A small network was shown many inputs. Here are its activations along a few directions, one row for each input.
In each table, some parts of the input vary, and every possible input appears once, in random order.
A made-up example of a description, with smaller parts first: ring(8) and (point or ring(11) or (values(3) and line(6))).
Shared parts are said once, and a part with two or three values counts as separate values.

Other details of the inputs shift rows strongly along three fixed directions, in all tables alike. That doesn't count.

Rows:
x1: -.04  -.14  -.02  .01  -.08  -.28  -.10  -.40  -.08  .20  .19  -.33
x2: .18  .19  -.05  .14  .13  .36  .05  .43  -.01  -.16  -.10  .06
x3: -.23  -.11  -.21  -.10  .00  -.13  .35  -.50  -.20  .29  .11  -.13
x4: -.37  .21  .05  .05  -.41  -.09  .03  .36  .21  -.20  .21  -.25
x5: -.02  -.31  -.03  -.36  .05  -.01  -.31  .10  .16  -.08  -.07  .43
x6: -.07  .20  .16  .10  -.31  -.06  -.03  .17  .27  -.17  .27  -.62
x7: .35  .00  -.15  -.23  .42  -.11  -.02  -.21  -.09  .32  -.02  .34
x8: .36  -.11  -.02  -.13  .48  -.06  -.01  -.20  -.11  .38  .07  .24
x9: .08  -.13  -.02  -.16  .16  -.20  .02  -.35  -.11  .18  .26  -.07
x10: -.04  .60  -.15  .44  -.03  -.32  .34  -.13  -.18  .48  .11  -.43
x11: -.03  -.15  .05  .01  .41  -.14  -.09  -.11  -.23  .35  -.18  .36
x12: .11  -.45  .14  -.27  .18  .33  -.33  .14  -.05  -.46  -.05  .11
x13: -.10  -.20  -.34  .18  .00  -.02  .33  -.49  -.19  .19  .23  .04
x14: -.32  -.47  .01  -.24  -.44  -.08  -.21  -.06  .31  -.19  .34  -.04
x15: .40  -.08  .14  .11  .20  -.23  .13  -.25  -.20  .11  -.29  .61
x16: .26  .35  .17  -.08  .23  .06  -.07  .41  .02  -.03  .02  -.12
x17: -.24  .30  .11  .31  -.47  .00  -.17  .13  .13  -.28  .12  -.37
x18: -.19  -.18  -.24  .28  -.03  -.11  .14  -.53  -.33  .17  .04  -.14
x19: -.03  .13  .27  .12  .20  .05  -.28  .51  .07  -.02  -.31  .01
x20: .00  -.10  .09  -.11  .30  -.05  -.23  .08  -.22  .23  -.22  .38
x21: -.16  .38  -.17  .26  -.35  -.05  .17  -.02  .29  -.17  .23  -.09
x22: .12  -.06  .09  .13  .43  -.02  -.15  -.30  -.27  .20  -.11  .37
x23: -.10  .08  .14  .17  -.55  -.36  .31  .24  .26  -.14  -.04  -.05
x24: -.22  -.17  -.30  .16  -.15  -.10  .20  -.54  -.37  .14  .15  -.08
x25: .05  -.02  -.25  -.04  -.05  -.28  .21  -.48  -.12  .43  .38  -.04
x26: .17  .17  -.10  .15  .24  .30  .11  .36  .18  -.25  -.17  .06
x27: .03  -.30  .08  -.51  .10  .21  -.21  .01  -.13  -.09  -.13  .10
x28: .05  .20  .18  -.01  .21  .26  .03  .37  .03  .00  -.31  -.19
x29: .14  .62  .05  .47  .39  .04  .12  .15  -.24  .27  -.20  .21
x30: -.34  -.43  -.07  -.28  -.42  -.14  -.19  -.11  .42  -.27  .26  .00
x31: .16  -.06  .04  -.08  .40  .02  -.18  -.22  -.31  .11  -.05  .51
x32: .05  .26  .14  -.06  .12  .26  .00  .40  -.05  .02  -.32  -.15
x33: -.05  -.43  .29  -.36  .00  .07  -.71  .28  .00  -.21  -.24  .20
x34: -.24  -.43  -.12  -.44  -.43  .09  -.05  -.22  .37  -.31  .15  -.23
x35: -.27  .09  -.09  .37  -.31  .06  .24  -.03  .03  -.21  .16  -.46
x36: .36  .48  -.03  .13  .45  .00  .20  .30  .20  .19  -.07  .01
x37: .09  .31  .22  .19  .24  .16  -.08  .32  .07  -.20  -.03  .09
x38: -.16  -.49  .11  -.49  -.30  .14  -.45  -.10  -.03  -.22  -.13  -.20
x39: .10  -.35  .01  -.48  .05  .27  -.20  .03  -.01  -.01  -.10  .16
x40: -.19  -.11  -.29  .23  -.11  -.11  .12  -.50  -.41  .19  .03  -.09
x41: -.06  .22  .18  .06  .24  .03  -.02  .51  .10  -.04  -.10  .08
x42: .13  .21  .10  .04  .15  .38  -.07  .58  -.03  -.39  -.15  -.04
x43: -.22  .29  -.02  .22  -.13  .01  .25  .05  -.02  .16  -.14  -.48
x44: .01  -.57  .20  -.47  -.66  -.09  -.01  -.10  .22  -.41  -.08  -.11
x45: .19  .24  .23  .16  .15  .31  -.18  .50  .28  -.27  -.03  .12
x46: -.09  -.09  -.21  .08  -.12  -.13  .05  -.51  -.13  .20  .30  .24
x47: -.16  .40  -.15  .27  -.03  -.13  .30  .22  .03  .33  .08  .08
x48: .17  .23  -.14  .10  .16  .30  .08  .39  .10  -.23  -.17  .11
x49: -.14  .35  -.23  .23  -.03  .01  .56  -.07  .03  .37  .06  -.25
x50: -.01  -.10  -.29  -.28  .09  .01  .18  -.32  -.06  .25  -.09  .18
x51: .11  -.05  .08  .17  .41  -.05  -.23  -.30  -.30  .22  -.19  .31
x52: .13  -.58  .09  -.18  -.50  -.07  .00  -.14  .06  -.51  -.05  .08
x53: .20  .17  .21  .08  -.54  -.29  .27  .22  .34  -.26  .10  -.38
x54: -.06  .33  .02  .14  -.29  -.15  .10  .05  .08  .05  .26  -.51
x55: .13  -.30  .04  -.19  .15  .11  -.33  -.14  .21  -.25  .01  .39
Description of these inputs: values(5) and (point or (values(2) and line(5))).
The inputs of x23 and x44 match in every part but the values(5) part. If x47 is changed in the same way as x23 into x44, which row does it become? -> x39
The inputs of x33 and x17 match in every part but the values(5) part. If x5 is changed in the same way as x33 into x17, which row does it become? -> x21
Change only the line(5) part in x26. List by row number the other rows that result. -> x12, x13, x18, x35
Change only the values(2) part in x17. List by row number the other rows that result. -> x51
Change only the values(5) part in x11. List by row number the other rows that result. -> x6, x22, x28, x35
Change only the values(5) part in x49. List by row number the other rows that result. -> x8, x13, x14, x45
